Each row below holds a small network's activations on one record, seen along a few directions.
After each row come some of the record's fields: Z, D, N, S.
Other fields move the rows too, some of them a lot.
In the rows, 500 means zero.
Random noise pushes rows far along 8 fixed directions. That doesn't count. These rows show it; they differ only by the noise:
[519 483 612 590 504 523 520 339 715 348 604 534 420 403 583 338 490 474
 433 483 449 452 658]
[548 596 482 516 538 619 331 140 549 217 697 352 673 300 462 288 460 517
 530 428 430 581 548]
[517 617 669 530 442 338 540 410 645 405 581 573 474 516 595 559 547 376
 475 455 468 421 515]
[552 560 668 505 474 297 610 640 519 507 445 542 322 458 686 527 409 370
 420 551 610 417 519]
[463 671 527 541 542 398 524 384 638 550 731 564 560 417 560 507 438 414
 261 442 519 444 457]
[670 524 625 317 651 607 472 498 439 465 334 374 522 502 536 699 634 581
 682 358 418 606 372]
[642 534 755 574 608 633 529 428 645 386 316 537 451 617 576 373 485 447
 374 389 415 410 721]
[486 441 478 518 540 577 434 379 464 278 506 421 468 386 554 487 524 660
 634 508 435 610 491]
[204 452 473 663 463 471 536 373 697 389 486 618 400 378 601 433 388 545
 310 517 528 324 605]
[501 608 632 501 408 306 507 436 542 351 530 499 461 433 609 523 475 369
 535 505 540 433 493]

[535 467 468 621 555 565 510 535 529 521 562 587 463 522 560 385 449 578
 357 551 527 516 564]
Z=z4 D=d3 N=n1 S=s1
[142 291 307 630 470 597 540 504 641 518 408 648 377 426 538 506 452 686
 414 544 500 397 524]
Z=z4 D=d3 N=n2 S=s1
[449 608 341 410 466 462 318 461 317 399 524 336 631 339 510 506 469 539
 603 508 634 533 318]
Z=z6 D=d3 N=n1 S=s1
[353 394 354 428 442 489 450 405 656 520 649 464 520 305 481 556 631 593
 615 481 510 472 392]
Z=z6 D=d3 N=n1 S=s1
[767 528 477 236 620 426 481 735 287 670 453 292 464 394 596 702 560 576
 668 481 620 679 218]
Z=z1 D=d2 N=n1 S=s1
[543 529 584 457 496 541 487 471 565 477 355 468 550 485 478 431 457 384
 457 399 524 390 553]
Z=z4 D=d2 N=n1 S=s1
[464 381 423 464 469 316 712 665 608 671 843 624 296 430 578 825 700 639
 597 622 409 650 282]
Z=z3 D=d3 N=n1 S=s1
[452 283 391 522 610 727 504 533 544 525 370 516 402 436 509 296 493 683
 465 489 493 511 659]
Z=z7 D=d2 N=n1 S=s2
[288 505 487 550 497 363 650 578 562 605 518 666 442 665 496 840 594 557
 461 518 393 459 392]
Z=z3 D=d2 N=n1 S=s1
[597 701 634 776 435 364 555 487 466 442 640 668 564 817 531 304 335 292
 224 579 476 415 722]
Z=z7 D=d2 N=n2 S=s2
[674 545 421 591 718 641 463 670 355 690 577 561 491 585 559 401 442 668
 250 506 546 592 494]
Z=z5 D=d3 N=n1 S=s2
[594 443 643 517 386 365 587 669 517 588 414 675 391 762 519 611 699 387
 638 525 459 445 546]
Z=z7 D=d3 N=n2 S=s2
[338 501 385 501 562 599 426 472 458 605 355 599 641 697 396 655 601 629
 472 387 434 471 469]
Z=z7 D=d3 N=n1 S=s2
[368 453 501 529 432 450 497 539 516 458 330 565 387 502 609 571 549 540
 595 496 568 376 471]
Z=z5 D=d2 N=n2 S=s2
[574 401 484 424 575 614 501 596 542 661 417 548 462 608 528 659 717 625
 612 411 430 541 423]
Z=z5 D=d3 N=n2 S=s2
[630 437 365 537 534 440 515 706 294 608 697 545 427 495 545 405 488 547
 497 665 563 639 476]
Z=z7 D=d2 N=n1 S=s2
[243 453 429 490 433 532 409 327 615 377 433 468 516 290 480 485 523 583
 610 452 519 388 507]
Z=z7 D=d2 N=n1 S=s2
[576 631 437 443 612 439 525 585 498 694 777 510 512 445 529 589 509 514
 372 481 534 573 325]
Z=z6 D=d3 N=n1 S=s1
[552 388 629 377 526 647 569 438 776 620 332 393 403 188 498 150 287 322
 325 446 653 282 745]
Z=z2 D=d3 N=n1 S=s1
[542 460 578 505 622 781 415 438 501 402 252 479 557 624 450 441 600 631
 566 385 354 496 581]
Z=z2 D=d3 N=n1 S=s1
[517 433 475 384 619 572 573 478 654 649 549 475 446 306 494 546 508 533
 443 434 495 507 429]
Z=z1 D=d2 N=n1 S=s1
[606 503 543 461 581 613 471 443 448 367 343 320 503 342 509 336 305 497
 462 490 556 532 561]
Z=z1 D=d2 N=n1 S=s1
[312 411 437 745 440 578 427 410 477 345 409 702 544 777 480 550 601 653
 515 529 363 493 601]
Z=z4 D=d3 N=n2 S=s1
[562 419 570 476 584 616 579 489 698 447 468 487 329 338 594 443 495 568
 432 442 505 472 563]
Z=z1 D=d3 N=n1 S=s1
[490 399 591 630 387 350 597 612 499 452 488 606 344 637 584 512 484 464
 518 605 482 482 607]
Z=z4 D=d2 N=n2 S=s1
[474 437 421 430 633 619 597 599 567 718 545 516 462 496 463 667 553 636
 404 444 425 615 404]
Z=z3 D=d3 N=n2 S=s1
[664 616 554 581 480 402 509 422 381 370 795 464 567 607 436 402 482 436
 497 602 423 689 581]
Z=z3 D=d3 N=n1 S=s1
[552 472 505 587 409 399 527 343 602 281 842 506 449 422 510 452 564 511
 611 579 342 682 520]
Z=z1 D=d2 N=n2 S=s1
[569 389 543 352 592 693 482 461 515 470 352 357 522 455 444 499 590 607
 691 413 387 579 488]
Z=z2 D=d2 N=n1 S=s1
[697 484 542 410 523 486 477 533 242 344 495 300 477 510 456 619 564 559
 811 534 439 772 382]
Z=z1 D=d2 N=n2 S=s1
[298 494 377 444 578 510 512 702 202 575 177 434 500 529 467 687 309 591
 427 551 639 491 362]
Z=z3 D=d3 N=n1 S=s1
[411 462 277 411 592 512 586 618 458 837 768 448 507 245 454 499 351 532
 327 569 616 604 340]
Z=z7 D=d3 N=n2 S=s2
[809 642 547 618 496 361 506 651 251 462 726 572 479 706 643 427 510 551
 444 584 529 667 474]
Z=z7 D=d2 N=n1 S=s2
[705 325 569 477 622 768 478 372 564 296 499 387 433 490 506 443 659 680
 752 472 287 738 583]
Z=z1 D=d2 N=n2 S=s1
[486 588 484 503 487 479 454 405 537 446 662 475 592 496 489 506 570 467
 541 460 449 533 445]
Z=z6 D=d3 N=n2 S=s1
[295 378 387 589 498 603 460 400 565 417 442 566 522 529 468 567 611 687
 608 487 391 480 506]
Z=z5 D=d3 N=n1 S=s2
[529 512 551 457 503 455 622 469 647 651 647 522 473 481 462 556 543 413
 417 480 439 498 535]
Z=z3 D=d2 N=n1 S=s1
[584 484 600 389 531 535 583 491 678 689 529 509 507 502 482 570 610 376
 544 413 447 442 493]
Z=z7 D=d2 N=n2 S=s2
[530 603 427 317 575 528 370 434 443 611 570 392 661 372 430 577 565 522
 546 354 519 547 339]
Z=z7 D=d2 N=n1 S=s2
[623 650 654 678 402 423 462 448 484 359 459 553 526 653 530 226 343 319
 327 513 567 361 729]
Z=z5 D=d3 N=n1 S=s2
[506 503 715 451 218 256 570 442 748 309 536 520 322 404 605 454 595 273
 673 544 521 340 622]
Z=z3 D=d3 N=n1 S=s1
[548 458 623 590 545 511 583 700 394 470 183 618 360 816 595 740 577 601
 525 516 377 516 518]
Z=z1 D=d2 N=n1 S=s1
[495 414 614 370 576 664 498 478 683 552 200 518 448 489 479 544 578 506
 494 335 492 338 543]
Z=z1 D=d3 N=n1 S=s1

Here are new rows. What are their fields?
[548 521 630 398 455 532 413 359 589 303 295 382 553 472 470 494 576 426
 714 397 493 419 527]
Z=z1 D=d3 N=n1 S=s1
[290 513 343 542 545 560 423 319 583 356 577 516 534 342 526 572 511 699
 473 452 438 519 391]
Z=z1 D=d2 N=n1 S=s1
[477 635 557 649 381 300 493 487 424 415 541 606 526 655 546 457 397 418
 413 621 550 472 562]
Z=z2 D=d3 N=n1 S=s1
[500 334 404 504 436 482 462 593 343 463 505 476 390 476 505 419 524 589
 702 612 508 626 555]
Z=z7 D=d2 N=n2 S=s2
[283 615 431 685 433 449 398 426 392 325 361 565 591 540 502 342 209 455
 279 548 615 326 607]
Z=z4 D=d3 N=n1 S=s1
[296 484 288 461 579 631 432 385 409 522 570 415 601 361 382 550 433 628
 464 506 517 567 389]
Z=z3 D=d3 N=n2 S=s1
[531 446 361 525 521 458 479 628 358 504 603 490 431 423 614 505 465 654
 496 604 563 624 405]
Z=z4 D=d2 N=n1 S=s1
[596 180 602 498 507 603 650 680 610 500 376 519 180 452 612 427 554 580
 639 562 442 550 666]
Z=z4 D=d2 N=n2 S=s1
[462 453 359 517 575 557 525 536 538 727 702 595 561 513 454 484 517 567
 328 493 526 496 466]
Z=z7 D=d3 N=n1 S=s2
[606 499 527 535 455 308 575 747 260 494 414 548 368 669 636 696 575 597
 652 597 534 612 368]
Z=z5 D=d2 N=n1 S=s2
[493 577 499 465 515 417 551 465 619 668 746 522 570 504 452 574 494 402
 338 470 497 507 441]
Z=z3 D=d3 N=n2 S=s1
[408 584 422 580 337 356 397 313 552 369 731 520 613 438 485 388 516 404
 591 540 527 468 500]
Z=z5 D=d3 N=n2 S=s2
[458 331 480 631 558 607 623 578 555 517 511 498 300 428 558 268 322 537
 337 649 506 518 714]
Z=z3 D=d2 N=n2 S=s1
[618 338 496 448 607 642 499 518 556 588 605 590 463 644 447 692 807 676
 698 438 280 663 427]
Z=z4 D=d2 N=n2 S=s1
[478 382 543 427 549 684 555 490 527 490 275 386 451 389 416 375 386 437
 504 500 498 460 637]
Z=z3 D=d3 N=n2 S=s1
[400 346 444 473 581 628 603 527 576 614 461 474 421 406 454 506 442 539
 397 499 473 491 551]
Z=z3 D=d2 N=n2 S=s1
[523 467 468 515 563 564 500 672 383 675 315 529 490 534 532 367 384 438
 364 539 635 422 587]
Z=z7 D=d3 N=n2 S=s2
[477 553 435 516 409 415 394 485 293 332 358 391 547 430 549 380 373 473
 599 561 652 458 488]
Z=z5 D=d2 N=n1 S=s2
[390 470 474 496 526 560 467 563 553 540 325 543 447 484 558 549 527 580
 441 447 572 357 461]
Z=z6 D=d3 N=n1 S=s1
[492 568 578 463 500 524 460 459 611 555 419 557 545 537 534 512 519 400
 422 366 503 343 501]
Z=z4 D=d2 N=n2 S=s1
[333 328 320 447 622 562 558 566 519 661 539 490 382 265 516 525 394 630
 413 559 569 546 413]
Z=z1 D=d2 N=n2 S=s1
